Each row below holds a small network's activations on one record, seen along a few directions.
After each row come some of the record's fields: D, Z, E, B.
A field that a record lacks is written none.
Other fields move the rows too, some of them a lot.
In the rows, 500 means zero.
Strong random noise was added to every row along 2 fixed directions; ignore it. To show where, here is one row again and again, with new noise each time:
[533 523 405 514 465 446 488 353 479 603 411 394 535 614 517 616 462 581
 427 443 461 470]
[461 523 286 432 566 490 486 256 495 684 545 428 560 409 395 823 523 549
 511 657 624 539]
[464 532 319 453 544 473 493 283 488 654 507 421 557 467 425 772 526 562
 486 607 588 507]
[553 502 372 498 478 469 471 327 489 641 450 398 535 557 495 656 431 564
 453 479 485 519]

[537 444 508 556 580 430 456 620 546 156 618 515 546 488 541 310 609 517
 603 424 628 437]  D: d3 / Z: z1 / E: none / B: none
[563 437 584 438 366 629 608 522 528 673 634 570 298 445 400 487 799 571
 631 295 434 456]  D: none / Z: z2 / E: e2 / B: b1
[678 388 490 394 410 635 423 430 526 765 431 416 489 456 401 513 364 379
 533 441 431 583]  D: d1 / Z: z3 / E: none / B: none
[601 478 701 648 390 471 535 645 313 522 393 520 370 844 774 256 398 522
 409 263 207 515]  D: d1 / Z: z2 / E: e1 / B: b1
[476 604 627 402 528 490 606 533 451 429 445 435 577 624 519 404 633 557
 474 434 509 330]  D: d2 / Z: z1 / E: none / B: none
[567 426 435 391 613 628 537 427 562 683 619 591 427 250 300 735 731 514
 654 613 613 620]  D: d2 / Z: z2 / E: e2 / B: b1
[609 393 568 550 475 397 466 547 532 365 461 473 482 691 670 293 294 456
 485 355 379 531]  D: d3 / Z: z1 / E: none / B: none
[439 557 540 463 491 475 652 503 322 689 605 631 350 520 563 551 588 457
 514 632 382 515]  D: d2 / Z: z2 / E: e1 / B: b2
[426 542 511 468 501 494 624 549 624 437 495 541 583 490 489 517 727 595
 534 518 565 270]  D: d2 / Z: z2 / E: e1 / B: b2
[492 501 475 638 513 253 466 380 402 391 461 529 507 561 592 487 157 508
 320 509 372 535]  D: none / Z: z2 / E: e1 / B: b2
[570 378 523 467 417 542 477 646 392 585 599 621 319 523 734 487 304 360
 518 598 446 749]  D: d3 / Z: z2 / E: e1 / B: b2
[372 583 335 394 661 485 570 267 419 567 727 558 562 231 420 854 520 395
 497 822 755 587]  D: none / Z: z2 / E: e1 / B: b2
[583 543 636 647 416 489 576 602 420 417 418 517 437 752 675 280 489 529
 419 385 235 382]  D: d1 / Z: z2 / E: e1 / B: b2
[365 596 575 472 566 366 449 379 681 493 319 368 601 449 440 577 738 596
 409 400 443 384]  D: d3 / Z: z2 / E: e1 / B: b2
[405 470 358 433 490 579 590 345 368 648 566 569 441 478 592 670 434 422
 464 601 423 628]  D: d1 / Z: z2 / E: e2 / B: b1
[639 519 723 541 337 480 539 559 443 523 377 467 446 701 618 377 471 520
 440 259 387 505]  D: none / Z: z2 / E: e1 / B: b2
[848 390 575 460 368 656 402 535 519 532 536 466 343 512 538 296 313 455
 585 233 355 654]  D: none / Z: z3 / E: none / B: none
[694 407 525 533 443 613 434 476 658 636 371 436 583 403 426 470 585 503
 553 340 440 538]  D: d1 / Z: z2 / E: e2 / B: b1
[373 577 389 472 504 524 419 329 404 666 458 483 482 555 483 631 401 406
 447 672 558 502]  D: d1 / Z: z3 / E: none / B: none
[277 503 428 497 672 498 555 494 437 464 744 614 453 338 508 561 574 544
 496 826 784 553]  D: none / Z: z2 / E: e1 / B: b2
[516 652 434 609 513 240 419 449 710 363 245 301 805 584 428 451 297 614
 315 387 466 567]  D: none / Z: z1 / E: none / B: none
[568 484 506 506 445 517 512 520 388 566 579 528 407 533 553 432 539 534
 524 542 530 523]  D: d2 / Z: z1 / E: none / B: none
[574 465 509 445 430 529 409 406 584 679 404 370 576 445 399 557 675 529
 537 450 496 449]  D: d1 / Z: z3 / E: none / B: none
[361 521 486 511 525 471 583 545 517 323 541 536 537 591 474 450 844 564
 518 516 651 353]  D: d1 / Z: z3 / E: none / B: none
[250 701 434 512 494 264 583 282 387 661 251 437 672 570 458 740 466 512
 317 712 377 418]  D: d1 / Z: z2 / E: e1 / B: b2
[507 517 518 533 458 563 556 615 382 523 576 639 342 640 669 404 580 532
 453 473 334 352]  D: d1 / Z: z2 / E: e2 / B: b2
[606 526 570 513 335 566 514 509 465 652 275 507 454 587 529 448 340 440
 447 349 279 549]  D: d2 / Z: z2 / E: e1 / B: b2
[487 578 682 564 549 468 515 699 582 220 512 569 536 559 501 378 712 540
 562 362 588 298]  D: none / Z: z2 / E: e2 / B: b1
[737 379 529 527 430 498 273 527 499 585 448 449 535 530 610 326 181 438
 552 436 327 615]  D: d3 / Z: z1 / E: none / B: none
[386 569 562 485 533 359 597 659 487 355 526 523 438 590 589 376 647 574
 541 460 537 263]  D: none / Z: z1 / E: none / B: none
[555 394 460 435 464 558 455 580 549 418 641 587 470 486 440 482 584 456
 623 490 547 518]  D: none / Z: z3 / E: none / B: none
[479 531 540 436 359 566 629 493 455 631 489 527 427 452 412 528 831 505
 573 417 415 371]  D: d2 / Z: z2 / E: e2 / B: b1
[692 434 298 468 707 555 229 373 738 578 679 417 610  77 333 540 230 353
 591 599 694 878]  D: d3 / Z: z3 / E: none / B: none
[369 528 555 379 513 554 562 471 231 446 597 646 428 485 628 631 547 405
 456 625 584 489]  D: d3 / Z: z2 / E: e1 / B: b1
[504 538 565 478 504 573 497 520 542 372 450 475 523 502 383 436 647 589
 582 488 603 377]  D: none / Z: z1 / E: none / B: none
[599 432 523 626 542 498 510 483 506 411 493 452 518 664 556 359 340 470
 523 348 475 545]  D: d1 / Z: z1 / E: none / B: none
[372 429 374 505 677 501 471 501 467 344 689 489 355 348 488 440 452 554
 511 596 727 608]  D: none / Z: z3 / E: none / B: none
[434 642 408 484 668 365 463 456 604 472 418 347 788 343 339 601 464 475
 425 501 627 448]  D: d1 / Z: z3 / E: none / B: none
[358 617 410 376 631 528 475 248 627 623 394 398 698 270 219 812 820 526
 576 707 769 347]  D: d1 / Z: z1 / E: none / B: none
[463 375 475 553 526 596 488 496 484 587 651 583 456 349 493 516 606 383
 622 595 593 579]  D: d1 / Z: z2 / E: e2 / B: b1
[275 757 649 533 437 399 721 497 516 384 306 437 536 608 397 518 785 670
 434 467 597 265]  D: none / Z: z2 / E: e1 / B: b2
[360 572 543 448 449 555 578 357 319 639 354 477 543 500 481 676 585 429
 445 603 465 371]  D: d1 / Z: z2 / E: e1 / B: b1

Here are new rows. What are their fields?
[415 526 409 426 626 410 490 343 387 490 537 554 493 461 489 663 389 443
 556 664 605 539]  D: d3 / Z: z1 / E: none / B: none
[406 636 561 479 473 507 504 525 575 387 488 405 521 566 323 533 724 566
 610 335 542 362]  D: none / Z: z3 / E: none / B: none
[593 425 591 531 438 339 379 526 630 450 314 382 629 623 605 208 276 473
 385 284 320 525]  D: d3 / Z: z1 / E: none / B: none
[625 459 573 581 444 536 482 496 518 474 490 536 458 542 564 399 396 501
 539 498 344 538]  D: none / Z: z2 / E: e1 / B: b2
[348 654 716 468 507 498 694 547 361 380 401 596 450 671 521 466 838 559
 482 506 401 214]  D: d2 / Z: z2 / E: e1 / B: b2
[367 605 519 493 573 457 525 461 443 492 402 445 583 571 511 435 603 473
 456 481 566 433]  D: d1 / Z: z1 / E: none / B: none
[431 400 576 581 578 409 521 573 559 158 560 551 430 485 607 235 516 621
 402 401 572 387]  D: none / Z: z2 / E: e1 / B: b2
[564 504 527 450 538 564 445 493 701 433 482 347 552 400 271 631 680 528
 690 360 591 452]  D: none / Z: z3 / E: none / B: none
[587 560 520 512 555 479 479 553 631 409 523 494 513 491 522 434 534 519
 577 483 627 438]  D: none / Z: z1 / E: none / B: none
[502 572 582 532 445 517 563 367 531 540 447 500 539 595 506 570 623 536
 455 495 508 408]  D: d1 / Z: z2 / E: e1 / B: b2
[519 524 561 435 502 501 524 394 541 436 399 430 551 481 517 610 536 491
 462 444 520 500]  D: d3 / Z: z2 / E: e1 / B: b2
[526 416 329 469 588 546 506 414 571 506 541 453 603 416 418 591 479 507
 563 553 636 628]  D: d1 / Z: z1 / E: none / B: none
[595 510 467 498 561 549 450 600 479 492 635 521 371 561 587 495 481 462
 448 422 546 441]  D: d1 / Z: z3 / E: none / B: none
[483 537 361 592 503 405 365 452 539 551 478 458 574 519 445 546 327 408
 381 631 553 608]  D: d1 / Z: z3 / E: none / B: none
[572 570 666 572 441 455 548 546 583 403 354 444 432 566 556 422 523 527
 447 403 496 428]  D: none / Z: z2 / E: e1 / B: b2
[670 489 602 660 498 379 338 494 676 394 220 335 591 647 575 272 244 470
 442 291 367 503]  D: d3 / Z: z1 / E: none / B: none
[574 374 516 503 477 480 432 583 425 451 599 511 438 611 629 396 344 445
 531 464 415 598]  D: d3 / Z: z3 / E: none / B: none
[590 367 455 487 534 451 402 497 579 429 643 559 445 472 578 438 349 420
 583 551 546 606]  D: d3 / Z: z1 / E: none / B: none
[474 563 428 647 546 331 412 391 472 419 433 491 588 570 592 528 139 507
 348 530 273 600]  D: none / Z: z2 / E: e1 / B: b2
[528 466 590 491 446 405 538 616 426 497 544 517 398 599 570 397 420 458
 573 479 483 524]  D: none / Z: z1 / E: none / B: none
[531 524 716 558 262 421 533 587 457 480 411 492 375 679 597 430 703 585
 495 310 355 319]  D: none / Z: z2 / E: e1 / B: b2
